These are the activations of a small network on made-up records, seen along a few directions, one row for each record.
Each row is followed by the record's values for the fields Bifi, Depo, Fesa, Nif.
A field that a record lacks is written missing.
The largest differences between rows may come from other fields.
(in the rows, 500 means zero)
Random noise pushes rows far along 5 fixed directions. That doesn't count. These rows show it; they differ only by the noise:
[252 453 433 492 286 285 507 402 353 445 433 575 548 785 307 412 741 436
 456 547 507]
[672 395 614 380 569 296 703 485 754 354 465 407 607 242 505 551 472 529
 569 518 461]
[474 332 587 638 601 561 340 494 578 644 632 529 511 217 384 636 331 376
 535 489 617]
[346 370 421 566 596 454 408 478 503 564 577 535 624 396 269 641 488 268
 555 551 536]
[239 477 210 547 760 294 480 480 510 604 551 541 716 367 388 692 664 375
 528 453 507]
[680 358 553 390 328 365 379 257 609 522 695 746 362 425 469 376 607 597
 502 619 581]
[381 421 404 474 482 322 488 410 498 494 534 577 584 519 350 523 642 414
 516 551 510]

[540 484 551 412 610 456 605 479 657 469 521 471 555 318 490 646 460 504
 576 420 451]  <Bifi:z1 Depo:missing Fesa:y3 Nif:h2>
[383 597 459 513 430 415 583 516 407 483 387 460 510 682 586 452 613 618
 436 394 473]  <Bifi:z2 Depo:d4 Fesa:y6 Nif:missing>
[513 351 640 449 361 581 408 401 524 488 564 572 471 522 279 567 401 358
 588 562 508]  <Bifi:z2 Depo:d4 Fesa:y3 Nif:h2>
[441 534 434 489 449 470 444 470 405 506 460 524 522 654 486 452 544 481
 484 529 486]  <Bifi:z2 Depo:d2 Fesa:y3 Nif:h4>
[391 616 646 669 378 478 372 487 385 663 418 500 328 568 777 397 490 776
 342 273 627]  <Bifi:z1 Depo:missing Fesa:y3 Nif:h1>
[460 494 558 589 577 677 310 492 501 633 575 519 450 380 487 638 321 397
 519 440 546]  <Bifi:z1 Depo:missing Fesa:y3 Nif:h1>
[508 519 417 382 457 436 450 361 510 519 602 657 432 526 484 476 618 541
 513 511 493]  <Bifi:z1 Depo:missing Fesa:y3 Nif:h2>
[561 524 502 312 386 380 780 523 509 232 347 403 612 741 396 425 613 457
 553 597 326]  <Bifi:z2 Depo:d4 Fesa:y6 Nif:missing>
[469 499 539 679 556 616 419 634 431 590 464 412 503 458 527 488 373 474
 480 496 579]  <Bifi:z2 Depo:d4 Fesa:y1 Nif:missing>
[789 461 680 242 373 407 713 439 700 231 447 459 476 468 476 404 503 535
 581 623 400]  <Bifi:z1 Depo:missing Fesa:y3 Nif:h2>
[466 498 447 529 486 513 295 394 451 646 577 628 426 506 565 494 511 560
 464 464 572]  <Bifi:z2 Depo:d4 Fesa:y3 Nif:h4>
[435 513 660 526 579 531 703 691 509 348 259 185 711 523 406 670 255 273
 577 449 372]  <Bifi:z1 Depo:missing Fesa:y3 Nif:h1>
[450 450 715 628 291 608 372 530 338 510 424 442 451 691 390 433 303 342
 479 555 544]  <Bifi:z1 Depo:missing Fesa:y3 Nif:h1>
[534 445 574 472 446 689 690 671 475 350 503 436 464 562 350 374 544 486
 474 616 396]  <Bifi:z3 Depo:missing Fesa:y6 Nif:missing>
[645 462 488 461 590 393 539 528 605 424 464 418 629 390 504 504 446 408
 561 634 478]  <Bifi:z2 Depo:d4 Fesa:y4 Nif:missing>
[702 484 393 332 465 528 668 524 534 316 550 529 489 571 469 359 630 510
 526 733 366]  <Bifi:z3 Depo:missing Fesa:y1 Nif:missing>
[437 594 472 610 574 486 410 520 454 641 476 485 504 480 654 550 452 569
 472 402 551]  <Bifi:z1 Depo:missing Fesa:y3 Nif:h3>
[615 446 605 504 469 586 643 586 569 374 461 398 486 450 524 455 464 550
 492 552 452]  <Bifi:z3 Depo:missing Fesa:y7 Nif:missing>
[607 531 346 577 715 494 262 432 561 712 687 628 485 259 652 542 462 504
 500 549 606]  <Bifi:z1 Depo:missing Fesa:y4 Nif:missing>
[428 483 441 482 546 428 596 555 505 405 392 397 642 537 402 541 532 373
 541 555 464]  <Bifi:z2 Depo:d4 Fesa:y1 Nif:missing>
[548 628 229 391 594 460 455 393 476 545 615 647 514 591 573 508 642 495
 515 552 431]  <Bifi:z1 Depo:missing Fesa:y6 Nif:missing>
[413 430 318 484 559 445 651 606 477 403 561 512 572 471 309 427 737 420
 498 680 452]  <Bifi:z3 Depo:missing Fesa:y1 Nif:missing>
[417 576 413 351 491 392 618 431 511 422 460 536 539 603 449 538 667 515
 537 460 411]  <Bifi:z1 Depo:missing Fesa:y3 Nif:h2>
[559 467 708 557 453 488 560 541 558 458 367 345 512 434 602 518 309 558
 482 403 524]  <Bifi:z2 Depo:d2 Fesa:y7 Nif:missing>
[715 421 705 457 158 726 229 319 410 525 631 682 259 715 422 345 319 418
 512 678 552]  <Bifi:z1 Depo:missing Fesa:y3 Nif:h4>
[633 419 670 441 275 729 317 376 469 510 582 615 318 626 430 451 347 459
 521 566 510]  <Bifi:z2 Depo:d4 Fesa:y3 Nif:h4>
[572 491 474 381 510 563 478 405 562 491 617 614 442 467 431 541 516 475
 557 523 458]  <Bifi:z1 Depo:missing Fesa:y3 Nif:h2>
[591 514 653 391 380 296 683 509 549 290 299 341 604 603 510 430 464 461
 528 563 409]  <Bifi:z1 Depo:missing Fesa:y3 Nif:h1>
[734 433 569 446 615 573 489 529 622 487 549 434 601 315 490 597 235 369
 604 587 480]  <Bifi:z3 Depo:missing Fesa:y3 Nif:h4>
[233 467 556 576 349 488 636 638 343 417 349 404 534 752 355 424 640 510
 439 450 474]  <Bifi:z3 Depo:missing Fesa:y3 Nif:h2>
[381 567 482 573 642 535 460 552 483 564 424 397 594 448 536 677 372 395
 523 392 483]  <Bifi:z1 Depo:missing Fesa:y3 Nif:h1>
[577 454 265 340 840 480 468 415 724 487 664 555 713 215 342 788 474 211
 687 629 399]  <Bifi:z1 Depo:missing Fesa:y3 Nif:h5>
[597 442 615 437 398 586 506 477 534 428 562 538 411 495 388 458 443 445
 540 571 481]  <Bifi:z1 Depo:missing Fesa:y3 Nif:h2>
[446 553 352 442 532 371 430 376 513 571 554 628 477 495 609 510 670 646
 465 422 497]  <Bifi:z2 Depo:d4 Fesa:y3 Nif:h1>
[452 533 290 441 585 384 489 411 518 492 504 552 605 545 510 560 626 462
 520 531 462]  <Bifi:z2 Depo:d2 Fesa:y7 Nif:missing>
[557 448 411 379 424 496 469 387 497 420 552 592 511 607 358 472 564 372
 559 652 471]  <Bifi:z2 Depo:d4 Fesa:y1 Nif:missing>
[510 610 432 458 478 442 601 531 418 413 378 428 530 670 579 437 527 482
 482 524 447]  <Bifi:z1 Depo:missing Fesa:y2 Nif:missing>
[578 628 486 452 594 458 757 662 544 393 345 326 547 477 747 439 535 739
 449 388 398]  <Bifi:z3 Depo:missing Fesa:y3 Nif:h4>
[419 550 391 516 623 431 437 433 528 644 603 623 452 372 590 549 621 637
 475 371 555]  <Bifi:z1 Depo:missing Fesa:y3 Nif:h2>
[375 440 428 395 603 408 579 450 589 480 524 531 610 410 356 681 592 441
 576 426 440]  <Bifi:z2 Depo:d4 Fesa:y3 Nif:h2>
[504 574 471 418 559 542 569 447 572 475 493 497 472 454 555 597 511 533
 526 403 473]  <Bifi:z1 Depo:missing Fesa:y1 Nif:missing>
[303 571 492 702 777 510 427 581 547 731 488 423 530 179 682 721 395 624
 448 184 617]  <Bifi:z1 Depo:missing Fesa:y3 Nif:h2>
[545 486 632 668 608 566 357 538 576 715 549 491 418 238 718 562 342 696
 459 334 633]  <Bifi:z2 Depo:d4 Fesa:y3 Nif:h3>

Which values does each new row have?
[611 455 542 371 556 399 737 542 664 396 513 476 526 349 550 506 583 674
 523 437 420]  <Bifi:z3 Depo:missing Fesa:y3 Nif:h2>
[509 594 700 596 520 599 537 596 507 540 366 338 458 460 707 577 286 619
 464 284 497]  <Bifi:z1 Depo:missing Fesa:y3 Nif:h1>
[755 434 533 423 727 597 520 496 758 523 661 516 487 118 577 622 365 543
 569 478 483]  <Bifi:z2 Depo:d4 Fesa:y6 Nif:missing>
[388 486 773 628 362 631 422 518 444 547 405 419 416 547 492 559 312 485
 462 359 554]  <Bifi:z1 Depo:missing Fesa:y3 Nif:h1>
[671 427 523 403 581 702 502 514 592 396 594 467 561 422 290 620 286 174
 639 676 402]  <Bifi:z1 Depo:missing Fesa:y6 Nif:missing>
[470 513 424 455 563 454 623 551 548 464 537 521 468 408 575 453 703 687
 437 472 433]  <Bifi:z3 Depo:missing Fesa:y3 Nif:h1>
[586 549 671 630 344 510 322 455 420 656 521 578 292 540 744 319 441 746
 379 426 632]  <Bifi:z1 Depo:missing Fesa:y3 Nif:h1>
[375 564 713 780 378 782 279 604 289 689 434 434 311 605 623 451 256 562
 381 338 640]  <Bifi:z1 Depo:missing Fesa:y3 Nif:h4>
[455 489 439 400 506 317 580 442 522 453 461 523 572 527 460 496 628 535
 523 482 465]  <Bifi:z2 Depo:d4 Fesa:y3 Nif:h2>
[732 469 540 419 594 465 400 392 670 538 622 563 484 263 596 555 377 494
 555 547 510]  <Bifi:z1 Depo:missing Fesa:y3 Nif:h1>
[506 505 659 535 550 468 502 469 624 593 516 499 397 255 662 556 456 712
 469 291 588]  <Bifi:z1 Depo:missing Fesa:y3 Nif:h2>
[453 549 730 739 469 789 401 644 396 630 450 370 380 499 599 535 201 506
 432 338 583]  <Bifi:z1 Depo:missing Fesa:y6 Nif:missing>
[659 401 513 359 527 569 556 476 630 353 526 471 575 437 325 578 407 283
 632 673 426]  <Bifi:z2 Depo:d4 Fesa:y1 Nif:missing>
[333 627 462 595 629 482 537 536 493 603 421 433 489 416 681 593 532 650
 435 252 564]  <Bifi:z1 Depo:missing Fesa:y1 Nif:missing>
[406 545 569 567 487 393 549 545 479 500 381 413 495 477 586 474 505 587
 453 392 551]  <Bifi:z1 Depo:missing Fesa:y3 Nif:h2>
[500 455 505 339 458 275 678 467 572 365 451 495 581 501 406 458 641 536
 529 514 431]  <Bifi:z2 Depo:d4 Fesa:y3 Nif:h2>
[641 483 706 538 487 594 606 598 601 439 463 372 432 343 553 496 319 526
 520 474 534]  <Bifi:z1 Depo:missing Fesa:y1 Nif:missing>
[660 462 467 352 362 607 445 403 454 383 596 599 497 722 279 442 457 225
 594 774 401]  <Bifi:z1 Depo:missing Fesa:y6 Nif:missing>
[566 451 615 514 547 506 579 629 551 415 389 321 632 440 421 560 324 354
 586 574 453]  <Bifi:z2 Depo:d4 Fesa:y3 Nif:h3>
[705 439 218 218 635 227 451 264 687 451 705 725 617 351 435 529 698 423
 616 721 418]  <Bifi:z2 Depo:d4 Fesa:y3 Nif:h1>
[229 593 399 551 472 369 589 505 388 546 407 497 532 647 573 507 694 655
 398 297 524]  <Bifi:z3 Depo:missing Fesa:y7 Nif:missing>
